These are the activations of a small neural network, seen along a few directions. Each row is one input.
Each table varies a few parts of the input and shows all the possible inputs, shuffled.
A made-up example of a description, with smaller parts first: one of 5 places around a ring, together with either a single point or (one of 2 separate values, together with one of 4 places along a line) or one of 9 places around a ring.
Shared parts are said once, and a part with two or three values counts as separate values.
In the rows, 128 means zero.

Other details of the inputs vary at random and push rows far along two fixed directions, the same in every table; ignore that.

Rows:
x1: [ 69  37 162 142 147 187 132 199 167 188 132 140 151]
x2: [165 210  87 130 112  65 127  65  96 116 105 130  86]
x3: [ 71  24 192 101 132 190 110 190 157 128 145 136 132]
x4: [ 56  16 175  90 136 163 122 180 148 160 129 116 113]
x5: [173 183  92 155 131  93 165  92  97  97  89 151 180]
x6: [154 161  71 127 184 163  89 122 109 184 225  78 140]
x7: [170 210 113 171  90  88 131  95 139  80 111 133 109]
x8: [ 89  93 200 159  76 115 162 156 162  84  30 213 117]
x9: [128 148  83 132 145 140 100 124 152 163 200  17  90]
x10: [ 80  92 172  97  96  93 153 127  89 119  25 230 109]
x11: [145 138 107 114 168 179 104 128 135  94 200  33 150]
x12: [204 170 116 136 103  65 156  88 127 116 114 172 162]
x13: [199 194 104 117 120  75 145  77  87 127 123 185 160]
x14: [ 45  30 172 121 131 167 132 188 173 167 118  98  99]
x15: [138 128  88 102 169 153 118 122 122 128 184  12 128]
x16: [176 217 106 144 108  92 116  77 103  85 119 152 107]
x17: [151 157  76 155 165 157 100 138 146 180 215  59 143]
x18: [ 92  99 188 112  90 119 143 136  97  88  39 249 128]
Description of these inputs: one of 3 separate values, together with either a single point or one of 5 places around a ring.
- Which other rows does x3 become when the place on the ring of 5 takes its other values? List them by row number. => x7, x8, x16, x18
- Which other rows does x17 become when the choice among 3 separate values takes its other values? List them by row number. => x7, x9

Rows:
x19: [169 144 140 129  94  76 155 102 127 107  88 190 138]
x20: [135 158 143 143  69  72 152 115 145  84  77 143 107]
x21: [ 68  75 156 110 138 148 143 152  96 137  70 191 141]
x22: [168 158 100 118 142 108 141 103 108 137 139 115 148]
x23: [158 162  94 131 123 108 120 110 108 134 160 135 152]
x24: [140 144 108 129 129 108 127 100 111 103 117 134 126]
x25: [162 129 129 133 116  99 136 111 148  98 126 114 127]
x26: [166 144 118 121 117 126 114 123 138 124 185 103 151]
x27: [156 161 136 139 105 100 135 103 131  73  99 145 116]
x28: [127 141  89 120 137 143 102 131 135 149 195  41 114]
x29: [151 166 144 142 115 114 153 114 127 107  93 156 141]
x30: [ 64  80 147 130 122 147 148 164 105 135  75 185 153]
x31: [ 99  81 161 108 138 172 107 162 127 144 145 148 131]
x32: [105  76 114 120 160 164 109 149 131 153 166  88 131]
x33: [134 128 153 132  93  76 153 116 149 107  83 137  99]
x34: [167 150 144 127 102  82 168 102 126  97  75 166 144]
x35: [ 61  61 169 144 132 178 126 177 151 125 101 151 120]
x36: [160 129 123  88 163 161 110 124 136 134 207  49 145]
x37: [137 150 153 126  85  69 151 100 137  85  70 153  94]
x38: [154 157  84 139 132 122 114 113 125 113 171  81 139]
x39: [131 150  95 110 153 156  92 122 124 153 193  44  94]
x40: [ 42  80 145 139 129 167 126 168 127 162  88 149  96]
x41: [ 70  62 148 108 143 157 117 158 100 157 107 192 137]
x42: [ 78  87 163 113 126 162 114 161 148 132 129 102  88]
x43: [133 153 110 118 121 103 124  99 115 125 122 109 101]
x44: [158 168 107 150 120  88 142 103 111 140 103 187 144]
x45: [139 165 103 157 131 118 130 109 120 114 115 137 122]
x46: [146 106 130  92 153 158  98 133 136 145 203  91 138]
x47: [ 54  56 148 122 127 145 133 162 127 161  88 144 104]
x48: [146 153  99 159 131 108 134 111 129 123 115 131 132]
x49: [ 70  56 175 132 137 172 145 181 145 149  88 162 147]
x50: [162 150 121 118 125 133 128 124 137 114 169  81 156]
x51: [143 118 104 111 152 135 115 127 114 165 170 124 143]
x52: [151 160 102 108 164 150 110 119 102 143 177  85 138]
x53: [170 173 132 143 110 104 134 106 129 116 125 162 135]
x54: [166 160 129 107 143 143 120 116 125 118 167  86 138]
x55: [150 142 125 143 100 108 131 121 146  83 128 115 136]
x56: [ 60  66 147 136 150 170 143 175 119 169  87 173 148]
x57: [133 156 115 142 119 107 131 106 104  96  90 161 117]
x58: [141 130 144 129 107  99 140 108 135  77  94 151 123]
x59: [116 131 105 138 140 136 119 132 140 164 148  84 108]
x60: [ 85  87 137 113 153 168 101 159  98 164 137 164 131]
x61: [127 100 141 129 138 153 120 151 150 157 158 130 143]
x62: [145 134 120 127 145 141 108 137 175 153 200  28 105]
x63: [152 178 112 150 120  96 134 102 100 133 103 191 136]
x64: [152 148 137 165  98  83 154 111 150  87  70 165 128]
x65: [ 95 105 144 126 139 169 110 159 164 150 166  68  95]
x66: [153 173  99 133 158 140 125 115 111 148 162 101 142]
- What is each input in this table made of? => one of 2 separate values, together with one of 4 places along a line, together with either a single point or one of 5 places around a ring
- Changing only the place on the line of 4 turns x46 into x58. The same change can be made to x51. Which row results? => x32
- Changing only the place on the line of 4 turns x65 into x29. The same change can be made to x62. Which row results? => x49
- Which other rows does x38 become when the place on the line of 4 takes its other values? List them by row number. => x23, x28, x30
- A walk changes only the place on the ring of 5. It starts at x52 and steps to x66. List the rest of the walk in order. => x56, x22, x21
